Small tables with named rows and columns. After each table, cells are looked up by row and column.

pazulo =
         kam  pitur  dofolet  lom  vude  pez  movi  pado  levutov  mig
vonusis  439    441      315  470   496  508   146   984      479  588
komupof  549    792      298  555   247  411   274   558      671  642
nitig    474    726      318  477   318  475   401   602      594  653
noseru   397    519      142  512   585  633   464   554      342  296
fenufas  278    239      488  174   183  842   255   750      107  474
fose     487    760      284  529   411  461   221   562      678  568
vozo     326    620      148  428   361  532   130   567      402  447
das      368    610      197  504   561  680   518   501      420  377

What is the pez of nitig in pazulo? 475
What is the dofolet of vozo in pazulo? 148
What is the mig of fose in pazulo? 568
What is the lom of das in pazulo? 504
What is the lom of fose in pazulo? 529
What is the pez of fenufas in pazulo? 842
What is the mig of das in pazulo? 377
What is the movi of fenufas in pazulo? 255
What is the kam of nitig in pazulo? 474
What is the mig of vozo in pazulo? 447

dib =
	tik	lubi
nido	117	240
bufabu	11	236
porod	240	74
dotilar	74	108
suzud	236	117

tik of nido = 117
tik of porod = 240
lubi of nido = 240
tik of suzud = 236
lubi of porod = 74
lubi of suzud = 117
Row with the largest lubi: nido

besive.tsv
	beligan	vinilid	bobobe	sovitil	vog	labod
ler	60	216	200	157	222	176
pur	159	191	188	179	193	183
sasanef	126	200	192	172	202	181

sasanef, vog => 202
sasanef, labod => 181
pur, vog => 193
pur, bobobe => 188
pur, beligan => 159
pur, vinilid => 191
sasanef, beligan => 126
pur, sovitil => 179
ler, vog => 222
ler, sovitil => 157

Table dogul
|  | sok | pati | zikaver |
|---|---|---|---|
| zomu | 170 | 148 | 154 |
| vor | 224 | 44 | 165 |
| ludegi | 95 | 92 | 115 |
| tad | 201 | 6 | 148 |
| kevamu | 104 | 105 | 105 |

sok of zomu = 170
zikaver of vor = 165
zikaver of tad = 148
sok of tad = 201
zikaver of ludegi = 115
sok of vor = 224
zikaver of zomu = 154
zikaver of kevamu = 105
sok of ludegi = 95
pati of kevamu = 105
pati of vor = 44
pati of zomu = 148
sok of kevamu = 104
pati of ludegi = 92
pati of tad = 6
Row with the largest zikaver: vor

sopeb.tsv
	refo	delu	dogel	dag	sus	nalu	fozagam
fifuge	169	151	167	161	48	155	181
temo	112	192	184	150	172	173	173
gal	117	192	187	153	156	174	179
neligo	113	186	178	148	175	168	167
tem	108	204	195	154	172	181	183
beba	126	122	112	124	203	124	104
lagu	169	71	76	122	130	94	85
rugodu	169	92	100	132	108	110	111
dat	114	136	122	124	225	131	108
lop	167	147	161	158	57	151	174
tuvedu	113	191	183	150	172	172	172
fal	182	81	94	134	80	105	111
fom	158	159	170	158	73	158	179
lim	161	156	168	159	66	156	179

What is the refo of gal in sopeb? 117
What is the sus of gal in sopeb? 156
What is the dag of lop in sopeb? 158
What is the fozagam of dat in sopeb? 108
What is the dag of dat in sopeb? 124
What is the dag of rugodu in sopeb? 132
What is the refo of rugodu in sopeb? 169
What is the dogel of gal in sopeb? 187
What is the dogel of fifuge in sopeb? 167
What is the nalu of gal in sopeb? 174
What is the dogel of tem in sopeb? 195
What is the fozagam of tem in sopeb? 183
What is the dogel of lop in sopeb? 161

takepi
columns: zabus, vasub
sem: [42, 125]
gib: [63, 195]
zik: [206, 106]
lud: [176, 185]
sivapu: [159, 95]
pav: [163, 145]
navafe: [218, 64]
redub: [136, 84]
dazev: [195, 232]
miziza: [142, 73]
tosof: [119, 121]

redub, zabus => 136
lud, zabus => 176
pav, zabus => 163
zik, vasub => 106
redub, vasub => 84
dazev, zabus => 195
sivapu, zabus => 159
sem, vasub => 125
sivapu, vasub => 95
sem, zabus => 42
tosof, zabus => 119
gib, vasub => 195
lud, vasub => 185
Row with the largest vasub: dazev

vevofa
|  | boser | niz | lakeda | dalibir | manu | karakid |
|---|---|---|---|---|---|---|
| sokinos | 113 | 130 | 99 | 93 | 147 | 130 |
| mubel | 112 | 222 | 57 | 135 | 67 | 121 |
| zasofi | 82 | 116 | 128 | 167 | 140 | 111 |
| kuzupu | 170 | 80 | 166 | 56 | 130 | 126 |

sokinos, boser => 113
kuzupu, niz => 80
sokinos, manu => 147
sokinos, karakid => 130
sokinos, lakeda => 99
mubel, lakeda => 57
mubel, dalibir => 135
mubel, karakid => 121
mubel, manu => 67
mubel, boser => 112
zasofi, manu => 140
sokinos, niz => 130
zasofi, lakeda => 128

renu =
	miv	vov	pof	nusame	nole	koz	zud	nem	guk	tepufo
fal	165	155	139	148	125	130	161	143	169	68
gima	113	168	153	52	137	100	139	148	150	150
bodo	252	152	156	199	242	157	165	116	63	125
pumazof	157	133	132	99	187	84	119	131	128	209
teda	164	136	187	114	171	171	137	124	167	127
gil	42	160	180	148	129	98	158	154	75	101
fefakud	108	167	163	76	153	164	133	122	183	198

tepufo of pumazof: 209
nole of pumazof: 187
koz of gil: 98
vov of gima: 168
nole of fal: 125
miv of gil: 42
tepufo of teda: 127
tepufo of fefakud: 198
nole of bodo: 242
nole of gil: 129
zud of teda: 137
vov of pumazof: 133
nem of gil: 154
pof of fal: 139
miv of bodo: 252
nusame of teda: 114

